Each row has a name. Each question is about the rows just above it.

rufop: [136 170 153 155]
felu: [131 170 130 167]
vir: [147 155 172 154]
Zirol: [115 120 174 169]
Which entry of felu is missing from [170 131 130]?
[167]
Shuffled rufop with one entry gone: [136 153 170], missing
[155]

mili: [120 124 126 132 124 132 123 136 133 124]
disid: [ 94 114 125 141 114 138 102 135 126 125]
tepin: [ 96 146 130 122 113 147 123  97  98 128]
mel: [124 127 128 130 126 129 126 129 128 128]
gep: [123 127 122 125 121 142 137 147 141 117]
nisog: [120 125 122 129 121 140 131 148 142 117]
zefug: [127 129 126 126 126 133 133 132 131 125]
tetim: [124 126 126 129 125 132 126 135 133 125]
dig: [114 121 124 135 121 136 119 143 136 125]
Voru: [124 126 126 129 125 132 126 135 133 129]
Sar: [125 126 128 130 125 130 124 126 125 128]
disid without one entry, shuffled: [125  94 125 102 114 138 114 135 126]. Gone:
[141]
Shuffled Sar with one entry gone: [128 130 125 126 128 125 126 130 125], missing
[124]
mili without one entry, shuffled: [136 124 126 120 133 132 124 132 124]. Gone:
[123]
tepin without one entry, shuffled: [ 98 130 113 123 146  97 128  96 122]. Gone:
[147]
dig without one entry, shuffled: [125 121 136 143 121 135 119 114 136]. Gone:
[124]
Which entry of mili is missing from [132 133 126 120 124 124 123 132 124]?
[136]
gep without one entry, shuffled: [122 123 117 125 127 147 141 137 142]. Gone:
[121]

nos: [122 134 152 150 146 139 134 146 132 143 138 123 142 140 138 132 101 132
 122 139 136 139 132 134 141 143 140]
reva: [102 125 128 129 137 117 125 126 133 122 118 109 149 130 139 132 101 116
 108 120 123 136 144 123 121 121 125]
Nezep: [124 120 115 117 120 123 129 116 124 117 124 129 110 124 116 126 153 126
 137 131 122 128 115 121 128 111 116]
Barol: [142 147 120 127 115 136 111 134 146 134 116 135 142 112 145 125 118 117
 106 123 128 111 161 122 122 129 124]
zivaf: [141 135  93  95 112 106 114 105 132 110 113 138 137 114 142 126 130 119
 113  94 132 110 151 125  94 129 124]
Tefa: [112 129 153 153 147 146 131 149 133 140 128 110 125 137 124 119  99 124
 123 149 117 142 125 114 152 124 120]
Les: [136 136 121 128 121 136 111 131 134 131 113 132 114 113 129  92 131 110
 120 134  92 112 139  86 133 107 107]
Where do [102 125 128 129 137 117 125 126 133 122 118 109 149 130 139 132 101 116
 108 120 123 136 144 123 121 121 125] appear?
reva
reva without one entry, shuffled: [136 122 129 123 108 137 118 116 128 125 125 133 109 125 144 117 121 102
 130 139 126 149 121 101 123 132]. Gone:
[120]

nel: [136 112 161 107  92 118 160 121 121 163 101 129 169 126 116  89  88]
bufug: [108 111 102  94 159 121 111 110 163 130 120 140  99 113 112 170  95]
guse: [ 95 133  89 107 108 121 136  88 162 122 142 163 131 111 146 150 137]
guse without one entry, shuffled: [163 137 162 122 111 131 142  95  88 107 108 133 136 150 121  89]. Gone:
[146]
bufug without one entry, shuffled: [120 170 163 112 159 102 111 108  94 110 121 111  99 140  95 113]. Gone:
[130]
Shuffled bufug with one entry gone: [159 140  94  99 110 113 121 112 102 120 111 163 111 108 130 170], missing
[95]
Shuffled guse with one entry gone: [136 142 137 133 150  95 107 163 146 122 162 111 108 121  89 131], missing
[88]
Shuffled guse with one entry gone: [163 136 107 162 111 133 137 131 121 146 122 150  88  89 142  95], missing
[108]
guse without one entry, shuffled: [136 131 107 162  95 108 122  88  89 111 137 150 133 146 121 163]. Gone:
[142]

Siv: [132 133 132 133 122 114 127 119 129 127 134 119 116]
Bebar: [129 133 132 133 122 114 127 119 129 127 134 119 122]
Mok: [138 124 137 121 143 130 129 125 127 130 130 117 134]
Sado: [129 133 132 133 122 114 127 119 129 127 128 119 116]
Poda: [123 129 127 131 120 123 148 124 126 126 119 120 136]
tepiz: [130 129 131 129 129 127 134 138 131 132 124 116 119]
sadiv: [131 126 135 131 127 133 112 120 125 126 124 126 126]
fafi: [117 128 130 130 139 131 139 128 125 129 136 128 131]
Suvad: [123 127 121 124 124 140 117 131 130 124 147 140 120]
vigar: [127 121 129 129 119 120  84 119 126 135 133 117 133]
saka: [133 128 116 128 128 127 114 138 123 130 130 131 128]
Shuffled fafi with one entry gone: [128 130 131 128 130 139 136 131 117 125 128 139], missing
[129]
Sado without one entry, shuffled: [114 133 128 129 119 129 119 127 127 133 116 122]. Gone:
[132]
fafi without one entry, shuffled: [131 128 131 139 117 128 130 125 130 139 136 128]. Gone:
[129]
Which entry of sadiv is missing from [126 120 135 131 112 127 131 126 125 126 133 126]?
[124]
Which entry of tepiz is missing from [129 116 129 119 129 131 127 131 138 134 130 124]?
[132]
Which entry of Poda is missing from [127 126 120 129 131 126 120 119 124 123 123 148]?
[136]

kor: [128 166 151 130 111 112 143  98]
fugo: [128 166 151 130 111 112 120 107]
kob: [128 129 151 130 111 112 153 152]
Which entry of kor is missing from [111 166 128  98 130 143 112]?
[151]
Which entry of fugo is missing from [130 107 120 111 112 166 151]?
[128]
Shuffled fugo with one entry gone: [120 112 166 130 151 107 128], missing
[111]
kob without one entry, shuffled: [152 151 111 112 153 130 129]. Gone:
[128]
Shuffled kob with one entry gone: [128 153 111 129 130 151 112], missing
[152]
Which entry of fugo is missing from [107 120 111 112 166 128 130]?
[151]

Nif: [156 150 135 142 134 120 120 156 141 132 105 135 133 120 128 152 121 115
 133 132 157 124 135 128 154 108 113 150 142 118 138 123 125 140 137 135
 162 150 136 116 122 115 152 118 135 123 157 165 150 130 149 143 103 122
 132]
sivi: [156 150 135 142 134 120 120 156 141 132 105 135 133 120 128 152 121 132
 133 132 157 124 135 128 154 108 113 150 142 118 138 123 125 140 137 135
 162 150 136 116 122 115 152 118 135 123 102 165 150 130 149 143 103 122
 132]
pado: [127 125 130 126 131 127 135 124 123 129 141 129 127 126 137 127 143 126
 123 125 122 132 126 137 118 147 145 130 128 138 126 129 141 129 128 131
 115 129 132 134 134 135 120 132 139 134 145 118 126 139 129 133 140 127
 129]
Which entry of Nif is missing from [122 138 116 143 113 142 150 135 156 132 128 121 157 134 123 136 140 120
 124 128 133 157 137 115 133 152 135 135 103 135 123 118 120 122 162 125
 156 165 150 149 152 118 120 142 141 115 132 150 150 154 108 105 135 132]?
[130]
Shuffled Nif with one entry gone: [125 157 103 115 140 133 118 150 118 121 135 120 143 142 154 132 120 113
 116 108 156 165 132 122 157 156 115 150 128 149 124 162 141 152 122 123
 134 135 136 150 142 123 133 137 130 128 132 152 135 135 138 120 150 135], missing
[105]
The row with [156 150 135 142 134 120 120 156 141 132 105 135 133 120 128 152 121 132
 133 132 157 124 135 128 154 108 113 150 142 118 138 123 125 140 137 135
 162 150 136 116 122 115 152 118 135 123 102 165 150 130 149 143 103 122
 132] is
sivi

